These are the activations of a small neural network, seen along a few directions. Each row is one input.
In each table, some parts of the input vary, and every possible input appears once, in random order.
Descriptions start from the smaller parts, as in this example, which fits no table here: ring(8) and (point or line(11) or (values(3) and line(4))).
Shared parts are said once, and a part with two or three values counts as separate values.
In the rows, 128 means zero.

Other details of the inputs shift rows strongly along two fixed directions, in all tables alike. That doesn't count.
These rows show it; all are for the same input, with only those details redrawn:
[ 87 152  90 135 198 106 139 161 127 164 147]
[133 185 125 197 110 150  79 159 137 168 136]
[138 167 126 177 102 142  97 142 129 155 127]
[118 107 109  89 136  98 176 105 105 123 115]
[153 121 135 123  69 126 142  95 108 119 103]
[110 148 106 140 153 117 133 143 123 152 133]
[105 151 102 141 165 115 130 149 124 156 138]
[118 107 109  88 138  98 177 105 105 123 115]

Rows:
x1: [175 143 152 159  29 150 106 100 116 125 100]
x2: [ 90 167 135 162 164 154 134 129 160 138 152]
x3: [132  83 140  75 116 125 150 104 122 104 122]
x4: [173  92 142 119  80 134 139 110 125 102 109]
x5: [102 117 131 127 121 137 185 100 121 130 112]
x6: [143  99 124 119 136 122 124 110 111 106 110]
x7: [118 140 116 126 179 124 110 142 128 137 138]
x8: [ 85 128 127 131 157 119 126 168 138 157 142]
x9: [116 132  79 127 213 107 137 152 126 135 139]
x10: [178 144 139 181  72 163  89 148 140 125 127]
x11: [103 105 144  86 139 111 144 125 139 112 138]
x12: [117 117 115 108 119 114 169 132 127 139 133]
x13: [170 132 158 128  38 145 127 101 143 107 127]
x14: [127 125 149 121 117 123 109 104 125 113 128]
x15: [110 158 134 163 158 153  70 182 158 156 151]
x16: [132 117 115  89 151 117 143 112 112 109 123]
x17: [128  93 123 108 149 120 136 140 131 113 120]
x18: [192 137 144 170  59 156  86 114 119 107 104]
x19: [134  73 113  88 150 124 208  77 113  84  95]
x20: [132  75 135  57 123 135 215  50 112  75  94]
x21: [112  99 137  98 125 105 145 108 107 120 105]
x22: [157 169 126 167 112 155  78 136 136 137 129]
x23: [119 108 137 116 112 116 134 107 106 126 111]
x24: [113 151 145 146 143 129  83 138 139 131 135]
x25: [ 91 138  94 157 224 125 106 194 149 160 165]
x26: [142 153 142 162 114 158  87 158 151 147 146]
x27: [ 99 148 121 126 163 121 132 162 150 139 168]
x28: [127  88  90  79 176  98 187 127 125 113 130]
x29: [105 140 121 140 156 117 124 145 121 153 134]
x30: [129  99 130  85 141 118 134  97 110 104 113]
x31: [127 120 135 112 144 127 106 121 122 115 114]
x32: [118 143 123 140 130 122 127 137 116 142 129]
x33: [161 131 146 116  74 127 127  85 124 100 115]
x34: [147 134 154 128  96 127 110 103 128 113 124]
x35: [204 135 163 147   5 174 101  99 137 108 108]
x36: [102 120 133 131 125 127 132 145 131 150 139]
x37: [108 162 110 147 179 142 107 183 150 155 165]
x38: [129 159 152 164 107 146  91 155 158 144 156]
x39: [130 119 121 136 161 123 104 138 124 120 116]
x40: [136  92 110  96 164 103 155 112 110 106 113]
x41: [113 115 125 107 116 116 166 135 122 135 134]
x42: [111 119 131 121 124 120 150 141 131 146 136]
x43: [ 98 132 137 124 150 124 119 146 148 137 160]
x44: [159 170 156 174  72 153  73 124 136 124 131]
Q: Describe the family of inputs behind these rows.
A: line(4) and (point or (values(2) and line(5)))
Q: Change only the values(2) part in x30. List by row number the other rows that result.
A: x3
Q: List by row number the other rows that have the line(4) part in common with x2.
A: x11, x13, x14, x24, x27, x33, x34, x38, x43, x44
Q: List by row number the other rows that have the line(4) part in common with x21.
A: x1, x5, x8, x12, x23, x29, x32, x36, x41, x42

Rows:
x45: [166 114 177 136  43 140  98 112 142 105 124]
x46: [132 164 137 166  86 148  90 171 153 164 155]
x47: [163 108 137 102  88 140 155  69 125  88 113]
x48: [113 144 111 149 157 118 113 128 109 142 127]
x49: [170  83 131 107  80 134 147 109 112  99  92]
x50: [122 169 114 132 168 128 134 128 145 120 144]
x51: [151 114 135 114  81  99 157  78  95 113 108]
x52: [131 136 172 179  87 157  92 125 142 125 115]
x53: [131  99 163 103  81 118 156  83 129  97 117]
x54: [ 90 113 107  97 157 110 192 124 123 150 137]
x55: [141 100 123 106 146 132 131 120 133 108 129]
x56: [120 138 155 180 132 149  70 169 153 140 136]
x57: [126 115 125 119 146 139 145  99 131 110 122]
x58: [159  93 111 102 102 107 161 122 113 109  97]
x59: [129 160 135 168 123 138  48 157 132 147 131]
x60: [101 147  88  95 232  97 144 162 146 125 164]
x61: [108 170 104 199 173 156 100 177 142 166 136]
x62: [115 115 135  93  88 115 179 100 124 125 125]
x63: [108 105 110  94 149 110 167 144 129 150 143]
x64: [146 108 155  76  83 123 124  95 107 111 100]
x65: [117 109 102 105 173  95 128 134 102 128 130]
x66: [140 163 134 195 130 180  92 144 137 147 130]
x67: [116 164 137 168 121 139  72 131 126 145 122]
x68: [133 110 104  93 175 117 143 131 138 113 147]
x69: [151 103 124  97 108  87 147 106  99 116 122]
x70: [111 167 144 169 105 158 113 148 143 145 149]
x71: [ 71 147 114  99 203 110 137 135 121 154 135]
x72: [172 157 136 194  50 157 106 127 128 136  95]
x73: [ 82 125 110  99 187 112 151 171 138 142 166]
x74: [125 100 109 105 182 129 148 140 122 123 132]
Q: The inputs of x73 and x70 match in every part but one. If x58 is changed in the same way as x73 into x70, which row does it become?
A: x72
Q: Describe the family of inputs behind these rows.
A: values(2) and (line(4) or line(5) or line(6))
Q: Change only the values(2) part in x64. List by row number the other rows that result.
A: x71
Q: Start at x54 and move only the line(5) part, one step at a time. The first step leads to x62. Which rows follow, in order?
A: x70, x53, x52
